A small network was shown many inputs. Here are its activations along a few directions, one row for each input.
In each table, some parts of the input vary, and every possible input appears once, in random order.
A made-up example of a description, with smaller parts first: one of 4 places along a line, together with either a single point or one of 9 places around a ring or (one of 2 separate values, together with one of 5 places around a ring).
Shared parts are said once, and a part with two or three values counts as separate values.
In the rows, zero is written as 128.

Other details of the inputs shift rows strongly along two fixed directions, in all tables alike. That doesn't count.
These rows show it; all are for the same input, with only those details redrawn:
[128 126 159  42 121 122 118 164 127 146 162]
[128 127 159  42 121 122 118 164 127 145 162]
[128 127 160  42 121 123 118 164 128 145 162]
[157 162 133  77 104 158 153 161 169 162 133]
[137 138 120 116 136 136 152 150 143 134 103]
[ 94  85 146  91 171  84 110 148  82 104 124]
[157 162 134  77 104 158 153 161 168 162 134]
[112 106 112 147 171 106 144 139 108 104  80]

Rows:
row 1: [144 193  84 180  92 154 171 124 169 140 127]
row 2: [163 135 105 195 138  97 128 111 140 101  23]
row 3: [128 106  80 183 165 136 160 107 134 126  47]
row 4: [136 141 124 134 133 124 158 146 132 153 113]
row 5: [112 144  98 141 111 144 119 115 156 118 130]
row 6: [171 174  96 158 119 186 167 129 163 138 110]
row 7: [ 90 138 101 172 147 100 131 111 103  83 117]
row 8: [132 149 127 122 137 130 155 143 136 141 106]
row 9: [106  75 144  97 160  86 120 138  63 117 133]
row 10: [ 94 127  92 167 147 106 129 117 110  76 114]
row 11: [122 130 168  80 115 139  85 142 125 160 188]
row 12: [ 90 100 163 119 162  85 106 123  91  83 166]
row 13: [ 87  76 152 106 163  82  97 133  84 136 130]
row 14: [ 98 107 127 180 162 115 122 101 129  94 112]
row 15: [124 117 170  79 103 149  91 137 115 161 185]
row 16: [165 156 126  74 103 160 159 147 159 167 138]
row 17: [105 105 114 170 170 133 106 120 116 100  95]
row 18: [161 150 134 106  92 186 124 133 157 169 156]
row 19: [146 123 130 171 140  69 104 117 101 120  66]
row 20: [167 157 143 131 108 100 112 120 143 135  80]
row 21: [194 163 156 102  58 128 121 130 156 174 114]
row 22: [122 120 136 150 137 132 129 132  92 122 134]
row 23: [115 123 138  70  85 132  93 120 122 143 198]
row 24: [184 136 134 132  97 107 118 118 132 140  84]
row 25: [151 140 139  94  86 166 147 140 160 193 134]
row 26: [146 181  86 178  81 164 177 118 158 140 124]
row 27: [ 95  85 146  90 170  84 110 148  83 104 125]
row 28: [159 140 139 112  84 174 138 120 177 157 171]
row 29: [125 150 171  67 121 135 101 151 116 137 187]
row 30: [ 85  96 157 115 167 106  74 123  85 108 143]
row 31: [116 125  95 191 165 130 156 114 139 129  46]
row 32: [128 109 160  67 111 140  99 119 144 134 197]
row 33: [103  95 120 175 162 120 119 107 134  86 110]
row 34: [171 160 107 174 102 173 183 119 173 132 128]
row 35: [ 96  77 154 103 154  83 120 140  61 124 134]
row 36: [152 161 113 186 107 169 160 114 193 151 123]
row 37: [149 139 121 144 127 155 142 134 119 130 132]
row 38: [112 149 104 155 107 133 123 112 145 137 141]
row 39: [129 124 118 119 135 143 134 137 155 146  96]
row 40: [114 127 132  61  94 134  91 117 132 136 194]
row 41: [ 96  80 162 129 145  90 114 122  76  95 171]
row 42: [ 94  93 161 129 157  80 108 127  86  95 175]
row 43: [130 118 134 161 112 150 139 109 148 135 139]
row 44: [134 160 120 114  63 165 130 119 161 165 169]
row 45: [112 131  99 132 128 117 130 112 110  97 144]
row 46: [171 128  98 191 138  99 134  98 129 107  27]
row 47: [159 154 129  96 101 187 121 129 167 163 153]
row 48: [115  82 109 156 160 116 136 116 101 129  80]
row 49: [131 148  97 145 102 136 147 118 125 119 145]
row 50: [136 124  90 207 159 136 172 102 137  85  92]
row 51: [ 94  88 155 115 162  90 102 130  96  75 163]
row 52: [ 97  98 150 109 169 103  89 142  78  88 148]
row 53: [ 99 145  76 213 142 129 140  93 140 100  79]
row 54: [138 154 129 153 132 143 137 140 127 137 136]
What do these inputs look like to the network? -> one of 6 places around a ring, together with either a single point or (one of 2 separate values, together with one of 4 places along a line)
The inputs of row 52 and row 54 match in every part but the place on the ring of 6. If row 39 is changed in the same way as row 52 into row 54, which row does it become? -> row 13
Which other rows agree with row 23 in the place on the ring of 6? List them by row number. -> row 9, row 18, row 24, row 28, row 34, row 37, row 48, row 49
Which other rows does row 36 become when the choice among 2 separate values takes its other values? List them by row number. -> row 42
Which other rows does row 3 become when the choice among 2 separate values takes its other values? List them by row number. -> row 16

Rows:
row 55: [ 91  87 156  84 147 153  99 139 112 141 188]
row 56: [124 115  95 239 153  89 138  90  74  83  84]
row 57: [134 118 182  60 142 100  93 158 105 113 136]
row 58: [160 150  97 227 114 118 179 116 127 125  49]
row 59: [ 70 102 133  49 139 109  96 139 103 113 191]
row 60: [201 204 142  93  72 168 177 168 175 203 126]
row 61: [ 89  72 166  88 126 119  80 118 102 130 209]
row 62: [111 118 172  57 164 117 116 150 112 111 156]
row 63: [185 168 142 105  51 190 121 111 198 196 171]
row 64: [107 104 155  53 100  68  61 136  99 128 146]
row 65: [ 54  58  90 149 219  64 126 122  58  68  63]
row 66: [111 113 187  84 120  86  58 119 101  93 187]
row 67: [ 97 104 118 149 178 118 118 148 117  76 147]
row 68: [140 105 102 159 154 179 179 130 150 141  76]
row 69: [141 141  92 187 166 130 211 137 129 138  77]
row 70: [100 120 162  95 127 114  89 125 120  95 202]
row 71: [200 205 158  96  53 169 147 134 211 165 128]
row 72: [132 173  39 214 113 171 174  90 181 117  81]
row 73: [105 122  68 212 153  93 105  76 100  83  63]
row 74: [153 100 101 215 152 121 123  94 129 130  45]
row 75: [140  97 107 201 173 130 142 126 121 136  32]
row 76: [169 201 122 125  49 190 175 138 185 176 194]
row 77: [164 199 122 110  73 201 194 159 188 181 184]
row 78: [ 93  98 163  21 135  76  70 149  73 130 137]
The inputs of row 77 and row 55 match in every part but one. If row 58 is changed in the same way as row 77 into row 55, which row does it become? -> row 74
What do these inputs look like to the network? -> one of 4 separate values, together with one of 6 places around a ring
